These are the activations of a small neural network, seen along a few directions. Each row is one input.
In each table, some parts of the input vary, and every possible input appears once, in random order.
Descriptions start from the smaller parts, as in this example, which fits no table here: one of 6 places along a line, together with either a single point or one of 11 places around a ring or (one of 2 separate values, together with one of 8 places around a ring).
Shared parts are said once, and a part with two or three values counts as separate values.
(in the rows, 128 means zero)

Other details of the inputs shift rows strongly along two fixed directions, in all tables alike. That doesn't count.

Rows:
r1: [140  74 131 122 179 102  94  93 152 172 124]
r2: [150 111 130 118 128 103 152 114 134 150 112]
r3: [ 67 187 148 128 130 198  94 163 143 119 144]
r4: [ 86 190 155 105 104 199 123 151 109 106 163]
r5: [130  82 103 143 186  82 152 108 146 149  94]
r6: [160 190 139 115  21 132 179 154  45  54 128]
r7: [148 161 132 131  51 137 139 162  94  65 128]
r8: [151  96 118 140 119 115 149 137 125 113 109]
r9: [ 98 154 145 147 128 181  84 136 125 124 158]
r10: [ 93 132 134 119 163 128 108 125 169 163 118]
r11: [102 174 126 128 116 142 130 147 116  95 130]
r12: [ 79 140 155 113 160 183  83 135 181 147 143]
r13: [ 96 125 136 135 176 161  75 112 166 164 162]
r14: [114 165 140 129  94 176 116 161 123  92 140]
r15: [157  86 124 128 148  98 108 106 127 145 125]
r16: [136 163 136 113  68 141 162 140  82  86 136]
r17: [181  88 106 142 114  82 187 120 107 131 106]
r18: [105 167 124 129 111 156 122 155 125 111 129]
r19: [110 119 141 130 160 137  79  99 157 165 140]
r20: [130  70 122 134 199 123  93  99 161 176 136]
r21: [192  94 109 130  98  59 189 115 104 128 101]
r22: [175  70  99 151 128  56 141  95 119 144 119]
r23: [107 116 144 125 177 161  74 122 154 154 158]
r24: [100 119 152 135 173 174  76 130 147 150 156]
r25: [105 160 129 125 117 140 119 149 137 119 131]
r26: [161  95 111 142 129  81 124  99 124 145 126]
r27: [111 164 146 117 106 167 125 142 129 122 147]
r28: [141 111 109 131 132  80 148 124 138 142 102]
r29: [128 110 122 116 140 131 158 115 120 142 128]
r30: [175  90  87 140 120  32 183 113 109 115  86]
r31: [137 178 138 123  51 161 170 157  57  67 135]
r32: [163 139 122 133  84 125 167 140  98 107 123]
r33: [104 112 122 121 182 101 125 109 165 155 111]
r34: [162 106 108 133 121  46 171 116 111 116  83]
r35: [106 177 143 140 103 185  84 143 112 111 162]
r36: [121 121 107 135 157 109 140 121 138 130 107]
r37: [103 122 148  96 159 145 129 104 148 162 127]
r38: [ 85 132 155 111 161 169  86 130 180 153 134]
r39: [120 163 120 129 101 134 134 155 118 105 128]
r40: [131  82 118 129 168 116 127 120 169 153 122]
r41: [150  98 126 132 136 112 106 117 120 131 137]
r42: [167 144 121 131  75 115 171 142  92 100 127]
Each input here is: one of 6 places along a line, together with either one of 2 separate values or one of 5 places along a line.
Changing only the place on the line of 6 turns r18 into r25. The same change can be made to r14. Which row results?
> r7
Changing only the place on the line of 6 turns r1 into r24. The same change can be made to r37. Which row results?
> r31
A walk changes only the place on the line of 6. It starts at r5 and steps to r36. List the rest of the walk in order.
> r11, r30, r33, r34
Which other rows does r27 become when the place on the line of 6 takes its other values? List them by row number.
> r2, r17, r21, r32, r42

Rows:
r43: [142 100 129 120 152 116 141 100 136 169 134]
r44: [142 104 107 126 142 105 176 124 124 133 110]
r45: [118 170 127 148  95 147 101 145 115 105 143]
r46: [145 160 129 141  73 115 111 141  74  83 135]
r47: [114 105 132 124 171 133 121 103 166 188 140]
r48: [141 100 121 125 143  97 138 101 155 168 117]
r49: [177  70 115 137 125  86 160 113 105 124 104]
r50: [ 72 190 167 119 122 211  49 158 130  99 171]
r51: [140 160 135 122  69 142 135 147 113  96 135]
r52: [178  86 107 149 108  91 167 134 113 122 109]
r53: [109 192 140 111  79 152 134 163  95  74 124]
r54: [172  91 109 147 104  86 159 133 122 116 100]
r55: [134  89 134 112 158 127 125  99 145 158 133]
r56: [116 110 145 124 153 141 100 128 147 140 127]
r57: [163 137 114 152  92 117 137 133  75 102 138]
r58: [190  80 110 127 113  81 173 111 106 133 118]
r59: [ 96 124 154 107 167 164 100  97 153 173 147]
r60: [128 174 125 132  76 135 171 158  92  86 124]
r61: [158 136 126 125  96  88 141 118 111 125 110]
r62: [120  86 124 133 191 141 103 111 160 163 146]
r63: [115 112 137 130 160 133 100 130 164 146 118]
r64: [ 72 190 158 126 129 202  51 158 148 106 160]
r65: [144 137 117 147  95 137 128 150 103  94 143]
r66: [ 93  96 137 115 197 162 101 108 195 194 151]
r67: [135 163 125 147  93 116 100 141 100  99 128]
r68: [107 191 146 117  80 163 148 150  85  77 134]
r69: [126  99 100 127 158  92 163 122 158 149  98]
r70: [108 120 117 126 159 110 151 122 161 148 111]
r71: [134 170 152 110  69 149 116 146  96  88 141]
r72: [196  82  88 140 108  37 223 113  86 116  89]
r73: [ 90 104 118 114 206 114 121 115 191 176 104]
r74: [105 208 140 121  74 144 137 164 101  76 121]
r75: [152 141 115 149  78 119 129 149 104  83 128]
r76: [177  68 103 143 134  77 146 107 104 119 116]
r77: [135 108 109 153 147 114 119 118 131 151 136]
r78: [ 86 161 158 108 146 177  78 132 167 144 149]
r79: [104 100 145 107 190 123  95  88 174 195 132]
r80: [129  89 100 129 165  99 169 120 152 156 105]
r81: [141 102 131 134 143 141 131 131 131 136 131]
r82: [122 160 133 117  99 114 151 139 105  96 116]
r83: [ 74 150 152 127 169 193  61 118 144 147 165]
r84: [ 75 161 146 106 149 185 118 138 139 124 136]
What do these inputs look like to the network?
> one of 6 places around a ring, together with either one of 2 separate values or one of 5 places along a line
Changing only the place on the ring of 6 turns r69 into r44. The same change can be made to r70. Which row results?
> r72
Changing only the place on the ring of 6 turns r63 into r52. The same change can be made to r78. Which row results?
> r66
List by row number the other rows that have the place on the ring of 6 in common with r68.
> r49, r55, r59, r76, r83, r84
List by row number the other rows that have the place on the ring of 6 in common with r71.
> r46, r50, r53, r56, r79, r82

Rows:
r85: [191  56  97 126 126  18 196 122 142 126  55]
r86: [123 164 164 125  78 175  61 161 124  85 145]
r87: [153 136 119 155 106 117  98 133  98 102 135]
r88: [ 59 113 156  97 211 199  95 102 185 182 169]
r89: [140  70  97 112 169  37 184  90 150 159  89]
r90: [161 152 130 144  85 113 108 135  72  80 138]
r91: [ 80 178 152  99 135 162 125 136 161 146 134]
r92: [125 159 118 146  83 179 135 168 105  78 147]
r93: [171 157 105 171  46 118 108 161  74  60 132]
r94: [106  80  85 140 202  92 137 114 198 168  94]
r95: [149  95  86 153 136  47 182 133 132 127  84]
r96: [100 171 144 104 117 150 136 136 155 146 127]
r97: [114 159 155 122 110 186 135 126 109 122 143]
r98: [105 169 160 108 108 210 120 143 131 140 166]
r99: [124 151 151 120 115 161  76 126 140 148 161]
r100: [164  64  97 128 158  24 200  79 143 168  66]
r101: [ 89  92 138 115 231 164 110 102 178 184 151]
r102: [ 84 101 133 144 199 171 109 128 175 169 153]
r103: [117 154 146 127 109 150  76 132  93 115 145]
r104: [214 137 111 139   7  57 161 131  19  41 121]
r105: [179  58 120 126 125  96 166 129 133 128 102]
r106: [ 72 188 142 106 125 160 123 149 123 118 119]
r107: [109 176 142 130 103 197 125 159 101  89 156]
r108: [119 166 144 119  91 176 138 150  75  97 141]
r109: [138 106 138 122 143 120  90 101 148 164 148]
r110: [115 141 136 163 128 147  71 146 128 122 153]
r111: [ 62 122 121 115 227 143 105 116 207 182 121]
r112: [103 109 115 115 198  93 142 112 168 159 104]
r113: [202  49 100 128 128  60 200  94 116 160 109]
r114: [172 166 139 141  41 117 126 126  59  76 131]
What do these inputs look like to the network?
> one of 3 separate values, together with either a single point or one of 9 places along a line
Changing only the choice among 3 separate values turns r99 into r96. The same change can be made to r86. Which row results?
> r85
Which other rows does r88 become when the choice among 3 separate values takes its other values? List them by row number.
> r89, r104
Which other rows does r108 become when the place on the line of 9 takes its other values? List them by row number.
> r88, r92, r97, r98, r101, r102, r107, r113

Rows:
r115: [190  80 105 160 116  61 106 128 122 127  98]
r116: [122 135 133 118 122  82 132 128 136 113 103]
r117: [ 51 136 161 120 227 226  70 129 169 157 168]
r118: [176 130  96 141  69  80 220 150  55  65 101]
r119: [176  77  90 146 137  75 153 116 135 136 138]
r120: [111  64  92 139 209 101 161 108 184 181 106]
r121: [133  94 126 131 149 155 128 143 128 112 142]
r122: [115  73 111 121 220  67 105 100 218 203  83]
r123: [167  80 101 127 138  58 153  82 108 146 113]
r124: [149 120 112 147 107  67 135 118  91 109 118]
r125: [119 168 167 113  83 209  85 148 108 107 163]
r126: [104 130 141 125 145 184  77 150 174 126 172]
r127: [ 89 203 125 137  87 207 128 177  99  82 154]
r128: [136 123 122 121 117 109 133 104 100 135 133]
r129: [194 109  89 164  93  50 132 134  90 113 105]
r130: [158 169 170 122  59 187 119 154  99  96 158]
r131: [155  83 120 124 144 109 135  97 122 163 137]
r132: [161 109 116 122 109  68 172  98  97 125 106]
r133: [134  98 123  98 152  77 148  94 157 148  97]
r134: [ 36 158 149 117 188 201  99 146 224 162 125]
r135: [133 191 164 124  49 193 125 155  75  93 173]
r136: [151 124 109 149 117  59 141 124 116 123  90]
r137: [105 138 113 155 139 137 149 139 159 134 111]
r138: [ 68 151 154 106 175 166  90  98 167 158 145]
r139: [158 126 129 125 114 126 157 114 110 155 136]
r140: [149  22 136 121 201 114 117  81 186 214 130]
r141: [112 142 119 149 118 173 129 154 122 105 149]
r142: [145  32 128 118 196  97 102  78 168 186 125]
r143: [ 48 159 159 123 187 163  69 117 177 152 149]
r144: [164 148 105 153  88  64 142 137 102 106  92]
r145: [131  83 110 123 181  51 128 112 179 172  78]
r146: [171 102  79 141 116  70 167 125 115 131 131]
r147: [123 129 151  95 112 131 156 127 143 151 120]
r148: [187 132 107 141  67  80 146 123  62  77 122]
r149: [186 108  88 182  75  86 179 141  95  89 106]
r150: [ 76 132 137 129 186 200 100 138 151 144 165]
r151: [159  88 124 125 124  83 185  96 122 160 114]
r152: [158 117 124 132 102 104 133 105  93 108 134]
r153: [ 68 200 172  82 101 188 101 143 134 106 141]
r154: [131 105 106 110 153  90 155 124 180 145 112]
r155: [ 78 184 148 123 137 205 110 158  96 101 150]
r156: [143 198 166 124  56 194 128 153  83  96 171]
r157: [182 125  90 141  78  58 196 135  98  93 113]
r158: [ 57 159 148  92 174 191 126 157 165 131 134]
r159: [159  86 120 152 131  90  89 128 133 132 110]
r160: [ 98 195 130 127  87 192 137 174  74  75 154]
r161: [114 204 126 145  79 146  85 161  96  97 139]
r162: [158  91 120 101 125  74 177 102 134 152  91]
r163: [ 68 169 145 113 167 181  65 116 153 149 160]
r164: [164 146 117 109  74  70 163 131  98  83  89]
r165: [107  33 111 138 233 140 105 106 213 191 129]
r166: [163  85 120 128 128  88 138  94 106 139 131]
r167: [152  84 120 126 140 100 158  97 123 181 131]
r168: [ 56 148 138 103 170 182 125 153 189 140 125]
r169: [ 83 151 165 105 170 191 116 115 175 188 149]
r170: [167  62 124 126 146  93 114  92 135 141 117]
r171: [173 148 100 156  64  66 140 143  66  91 104]
r172: [ 51 147 158 113 213 195 108 130 164 155 140]
r173: [118 179 151 141  80 144  93 152  86  74 155]
r174: [169 131 118 123  81  89 183 114  82 120 109]
r175: [113  70 146  91 217 118 141  86 219 232 111]
r176: [111 130 103 161 138 141 136 137 146 140 122]
r177: [127 154 155 133 103 192 111 168  86  68 138]
r178: [124 140 128 160  93 178 109 165 139  92 134]
r179: [137 203 140 151  42 145  95 173  66  57 145]
r180: [133  88 130 123 168 128  81 105 158 150 130]
r181: [ 70 186 164  99 133 194 127 169 122  90 122]
r182: [ 98 167 167 134 108 182  55 154 123  91 158]
r183: [123 186 140 115  69 171 125 137  76 111 153]
r184: [166 147 112 131  83  74 162 118  84  86 104]
What do these inputs look like to the network?
> one of 5 places along a line, together with either a single point or one of 4 places along a line or one of 9 places along a line
Changing only the place on the line of 5 turns r177 into r117. The same change can be made to r126. Which row results?
> r119
Which other rows does r116 become when the place on the line of 9 takes its other values? List them by row number.
> r122, r133, r145, r147, r153, r162, r164, r175
